Read these off the grid that follows. Rows and columns are numbered from 1.
1) Read off the entry directly below 340.
2) Read off the entry at row 1, column 2.
3) Read off the bottom entry of the column that holds the smallest entry.
4) Read off the top-right entry.
5) Read off the entry just left of 573.
6) Read off the entry just right of 394.
7) Read off the entry just left of the largest entry.
8) Read off the entry at row 1, column 1.
804  461  473  312  349  464  306  515  598
359  573  564  394  384  499  453  310  284
500  497  416  308  340  469  588  501  472
346  194  462  550  523  561  815  875  942
320  284  251  351  569  432  371  447  821
281  224  393  267  173  181  266  307  284
1) 523
2) 461
3) 173
4) 598
5) 359
6) 384
7) 875
8) 804

Questions about the array below.
1) Find the 2nd entry, reading row by row.
2) Find the bottom-right entry.
3) Find the first entry on the diagonal from the top-right corner.
4) Find the 3rd-last entry, reading row by row.
5) Find the first entry, reading row by row.
6) Find the 4th entry from the end, reading row by row.
5	8	5	8	5	0	0	6	6	6	0	5	0
5	7	3	8	3	2	2	8	8	6	2	4	5
1) 8
2) 5
3) 0
4) 2
5) 5
6) 6

Questions about the table below. Indices start at 1.
1) Give the entry just right of 0.08.
2) Give the entry just right of -0.06.
3) Give the entry just right of 0.16.
4) Give the entry at row 3, column 1.
5) Give the top-left entry.
6) Give the top-right entry.
7) Give the entry at row 1, column 3.
8) Give the entry at row 2, column 2.
0.06	-0.08	-0.15	-0.12	-0.07	-0.03	-0.04	-0.16	0.05	-0.17	-0.13	-0.05	-0.08	-0.05	-0.08
-0.10	-0.08	0.01	-0.15	0.13	0.01	-0.09	-0.04	0.07	-0.15	0.02	0.01	0.08	-0.07	0.07
-0.22	-0.14	-0.14	0.07	-0.08	-0.26	0.01	-0.01	-0.22	-0.05	-0.16	-0.12	-0.04	-0.13	-0.02
0.09	0.00	-0.05	-0.18	-0.13	0.07	-0.15	-0.15	0.05	-0.10	-0.06	-0.09	-0.14	-0.01	-0.18
-0.25	-0.19	0.00	0.04	0.09	-0.26	0.06	-0.01	-0.17	-0.09	-0.11	-0.18	0.16	-0.13	0.02
-0.05	0.00	0.02	-0.04	-0.10	0.07	-0.14	-0.08	-0.05	0.05	0.07	-0.03	0.00	-0.10	-0.17
1) -0.07
2) -0.09
3) -0.13
4) -0.22
5) 0.06
6) -0.08
7) -0.15
8) -0.08

data = [[0.0, -1.3, -0.3, -0.1, -0.1, 0.0, -1.1, -0.2, 0.0, -0.4, -0.1, -1.0], [1.4, -1.2, 0.3, 1.5, 1.3, 1.3, -1.2, 1.5, 1.4, -0.2, 0.8, -0.8], [1.7, -0.5, 1.4, 1.7, 1.8, 1.8, -0.2, 1.6, 1.8, 1.0, 1.7, -1.2], [1.7, -0.6, 1.4, 1.6, 1.7, 1.7, -0.2, 1.5, 1.7, 1.0, 1.6, -1.2], [0.9, -1.8, 0.4, 0.8, 0.9, 0.9, -1.5, 0.6, 0.9, 0.0, 0.7, -1.7], [1.4, -0.4, 0.7, 1.3, 1.3, 1.3, -0.5, 1.3, 1.3, 0.4, 1.0, -0.9], [1.5, -2.0, 1.0, 1.4, 1.5, 1.5, -1.2, 1.2, 1.5, 0.6, 1.4, -2.3], [0.3, -1.1, 0.1, 0.2, 0.3, 0.3, -0.8, 0.2, 0.3, -0.1, 0.2, -1.7], [1.0, -1.4, 0.7, 0.9, 1.0, 1.0, -1.0, 0.7, 1.0, 0.4, 0.9, -1.7], [0.0, -0.3, -0.4, 0.0, -0.1, -0.1, -0.4, 0.0, 0.0, -0.5, -0.3, 0.2], [-0.7, 0.9, -0.4, -0.8, -0.7, -0.7, 0.5, -0.8, -0.7, -0.1, -0.6, 0.7], [1.6, -1.9, 0.9, 1.6, 1.5, 1.5, -1.0, 1.6, 1.6, 0.3, 1.3, -1.9], [1.3, -1.1, 1.0, 1.2, 1.3, 1.3, -0.8, 1.0, 1.3, 0.6, 1.3, -1.6], [0.8, -2.2, 0.7, 0.6, 0.9, 0.9, -1.3, 0.4, 0.8, 0.4, 0.9, -2.4], [1.3, -2.0, 0.9, 1.3, 1.3, 1.3, -1.0, 1.2, 1.3, 0.4, 1.1, -2.1]]
Report the second smallest entry.
-2.3
The entry just left of the smallest entry -> 0.9
Report the 3rd smallest entry.
-2.2
The second entry in reading order is -1.3
The first entry in reading order -> 0.0
The entry just left of -1.4 -> 1.0

-23 16 83 33 6
Give the 1st entry from the left.
Answer: -23
Give the third entry from the right.
Answer: 83
Give the entry just right of -23.
Answer: 16

Read these off the row that follows.
1) Find the second entry from the left.
2) Find the 1st entry from the left.
3) Find the entry at the centre.
4) Find the third entry from the left.
-91 -64 -7 23 10 -13 4 -58 -9 -72 13
1) -64
2) -91
3) -13
4) -7

-0.15  -0.04  -0.12  -0.01  -0.07  -0.26   0.16  -0.05   0.00  -0.26  -0.24
-0.17  -0.06  -0.11  -0.05  -0.04  -0.25   0.17  -0.06   0.01  -0.28  -0.22
-0.05  -0.10  -0.27  -0.23  -0.14  -0.13  -0.03  -0.22  -0.02  -0.09  -0.28
-0.09  -0.10  -0.28  -0.22  -0.14  -0.10  -0.02  -0.24  -0.03  -0.07  -0.27
-0.16  -0.15  -0.27  -0.27  -0.09  -0.16  -0.05  -0.24  -0.01  -0.10  -0.27
-0.19  -0.04  -0.13  -0.07  -0.06  -0.25   0.15  -0.06  -0.01  -0.24  -0.23
-0.09  -0.02  -0.14  -0.02  -0.16  -0.25   0.10  -0.07   0.05  -0.18  -0.22
The bottom entry of the column that holds the largest entry is 0.10
Find the 3rd entry, reading row by row.
-0.12
The top-left entry -> -0.15
The entry directly below the largest entry: -0.03
The largest entry in the first column -> -0.05
Find the entry in the bottom-right corner.
-0.22
The 2nd entry from the end, reading row by row -> -0.18
The entry in the bottom-left corner -> -0.09
Find the entry in the top-right corner.
-0.24
The top entry of the column that holds the largest entry is 0.16
The entry directly below the centre entry is -0.16
Find the third-last entry, reading row by row.
0.05
Find the maximum.
0.17
The smallest entry in the first column -> -0.19
Find the second entry on the main diagonal.
-0.06
Find the 3rd entry on the diagonal from the top-right corner.
-0.02
The fifth entry, reading row by row -> -0.07
The smallest entry in the last row -> -0.25
Find the entry just left of the centre entry.
-0.14
The entry just right of the centre entry -> -0.02
The entry just right of 0.00 is -0.26
The 2nd entry on the diagonal from the top-right corner is -0.28

m = [-42  75  28  58 -27   2  38  34]
The 3rd entry from the right -> 2
Read off the fifth-last entry.
Answer: 58
Read off the last entry.
Answer: 34

X =
 0.085   0.139   0.123   0.100  -0.138   0.162   0.164   0.092   0.039   0.239   0.138  -0.052
 0.131   0.102   0.003  -0.024   0.171   0.069  -0.115   0.060   0.176   0.090   0.122   0.219
 0.015  -0.011   0.138  -0.103   0.122   0.067   0.133  -0.015   0.031   0.210  -0.178   0.168
The top-left entry is 0.085
The third entry, reading row by row -> 0.123
Read off the entry in the top-right corner.
A: -0.052
The bottom-right entry: 0.168
The smallest entry in the first column: 0.015
Read off the second entry on the diagonal from the top-right corner.
A: 0.122
The 5th entry, reading row by row is -0.138
Read off the entry directly below the largest entry.
A: 0.090
The entry just right of 0.092 -> 0.039
Read off the bottom entry of the column that holds the largest entry.
A: 0.210
Read off the entry directly above 0.102.
A: 0.139
The top entry of the column that holds the largest entry: 0.239
Read off the 2nd largest entry.
A: 0.219
Read off the entry just left of 0.171.
A: -0.024
Read off the entry just left of 0.090.
A: 0.176
Read off the bottom entry of the column that holds the smallest entry.
A: -0.178
Read off the entry directly above 0.069.
A: 0.162
Read off the entry directly above -0.015.
A: 0.060
Read off the 2nd entry on the main diagonal.
A: 0.102
Read off the third smallest entry.
A: -0.115
Read off the fourth entry in reading order.
A: 0.100
Read off the entry just right of the largest entry.
A: 0.138
The 5th entry from the end, reading row by row -> -0.015

76 85 -21 -80 -83 -78 -81 -88
The first entry -> 76
The last entry is -88
The 2nd entry from the left -> 85

Read these off the row that follows.
1) What is the entry just right of -84?
2) What is the maximum?
3) What is the entry just left of the smallest entry?
4) What is the entry just right of -49?
array([ 75,  76,  26,  41, -49, -84, -41, -23,  63, -62,  -8,   5, -39,
       -57])
1) -41
2) 76
3) -49
4) -84

Read these off the row that follows.
1) What is the 1st entry?
2) What is the last entry?
3) What is the second entry from the left?
4) What is the 3rd entry from the right?
5) What is the entry just right of 22?
6) What is the 5th entry?
[-56, 22, 59, 35, 24, 39, -88, 4, -1, -12, -23, -19, 5, -28]
1) -56
2) -28
3) 22
4) -19
5) 59
6) 24
